These are the activations of a small neural network, seen along a few directions. Each row is one input.
Each table varies a few parts of the input and shows all the possible inputs, shuffled.
Descriptions start from the smaller parts, as in this example, which fits no table here: one of 8 places around a ring, together with either a single point or one of 9 places along a line or (one of 3 separate values, together with one of 6 places along a line).
Shared parts are said once, and a part with two or three values counts as separate values.

Other details of the inputs vary at random and push rows far along three fixed directions, the same in every table; ignore that.

A family of inputs:
x1: -3  -15  1  -22  25  -8  -69  38  -28  58  33
x2: 6  -17  43  -34  -31  45  -2  -13  22  27  -12
x3: -11  -29  -19  -17  23  -6  -73  48  -29  52  24
x4: 15  3  -7  34  -5  -18  37  -46  20  -59  -28
x5: -9  -28  -17  -16  22  -4  -70  44  -28  54  31
x6: 53  -30  10  23  -17  39  -23  -24  11  17  -54
x7: 46  -38  19  17  -15  25  -27  -29  10  16  -61
x8: -42  17  35  -21  -41  13  51  -5  19  -16  9
x9: -63  9  19  -42  -9  39  3  37  -37  30  7
x10: 23  17  -52  34  45  -56  -13  10  -7  -23  39
x11: -31  37  -14  -10  12  -23  71  5  13  -42  31
x12: 13  3  -14  39  -5  -12  37  -44  24  -59  -27
x13: -7  -23  26  -4  -25  58  -10  -2  0  23  -30
x14: 25  26  -53  26  44  -60  -17  8  -5  -24  33
x15: 20  6  -35  31  50  -70  -9  11  -8  -19  36
x16: 29  22  2  34  -23  -11  52  -30  51  -42  -4
x17: 80  -14  15  16  -12  14  -2  -40  48  1  -26
x18: 38  37  -28  17  27  -71  -4  13  20  -6  56
x19: -1  -12  30  -15  -29  52  -15  -15  -9  22  -31
x20: -47  40  18  -25  -16  -20  51  9  6  -16  32
x21: -8  -26  18  -7  -26  56  -10  -2  -6  24  -39
x22: -10  -28  16  -7  -25  54  -12  1  -7  22  -46
x23: -31  40  -11  -29  7  -29  -3  50  -6  20  70
x24: 1  -26  34  -26  -34  52  -3  -7  29  22  -6
x25: -39  7  30  -32  -22  19  57  -9  14  -20  4
x26: 1  -8  1  -24  -5  -8  -65  45  12  57  66
x27: 63  -23  11  36  -10  10  -18  -49  22  -9  -40
x28: -12  -37  27  -12  -25  42  -14  -5  -9  19  -45
x29: -107  45  4  -46  -4  15  58  31  -50  -18  22
x30: 43  -29  5  22  -26  44  -34  -31  26  6  -40
x31: 25  10  -9  34  7  -19  47  -35  4  -45  -53
x32: -44  37  -14  -2  14  -37  49  -10  -14  -49  8
x33: -67  4  9  -45  -8  35  0  41  -44  28  -9
x34: 65  -21  -31  27  43  -48  -70  7  -6  30  13
x35: 1  -11  -12  -24  25  -6  -68  41  -37  61  22
x36: -12  -29  25  -8  -32  54  -17  -12  0  15  -23
x37: -25  44  -11  -14  12  -24  71  5  8  -40  27
x38: 19  6  -43  36  50  -65  -9  14  -4  -19  37
x39: 18  1  -2  38  -3  -15  42  -45  14  -56  -25
x40: -104  43  14  -47  3  5  63  32  -51  -10  15
x41: 24  19  -9  31  -2  -14  39  -46  15  -52  -35
x42: 62  -31  -33  31  41  -47  -70  10  -3  24  18
Description of these inputs: one of 6 places around a ring, together with either one of 2 separate values or one of 5 places along a line.
Changing only the place on the ring of 6 turns x2 into x24. The same change can be made to x1. Which row results?
> x38
Which other rows does x26 become when the choice among 2 separate values takes its other values? List them by row number.
> x24
Which other rows agree with x16 in the place on the ring of 6? List them by row number.
> x10, x11, x13, x21, x22, x30
A walk changes only the place on the line of 5. It starts at x4 and steps to x39. List the rest of the walk in order.
> x15, x42, x28
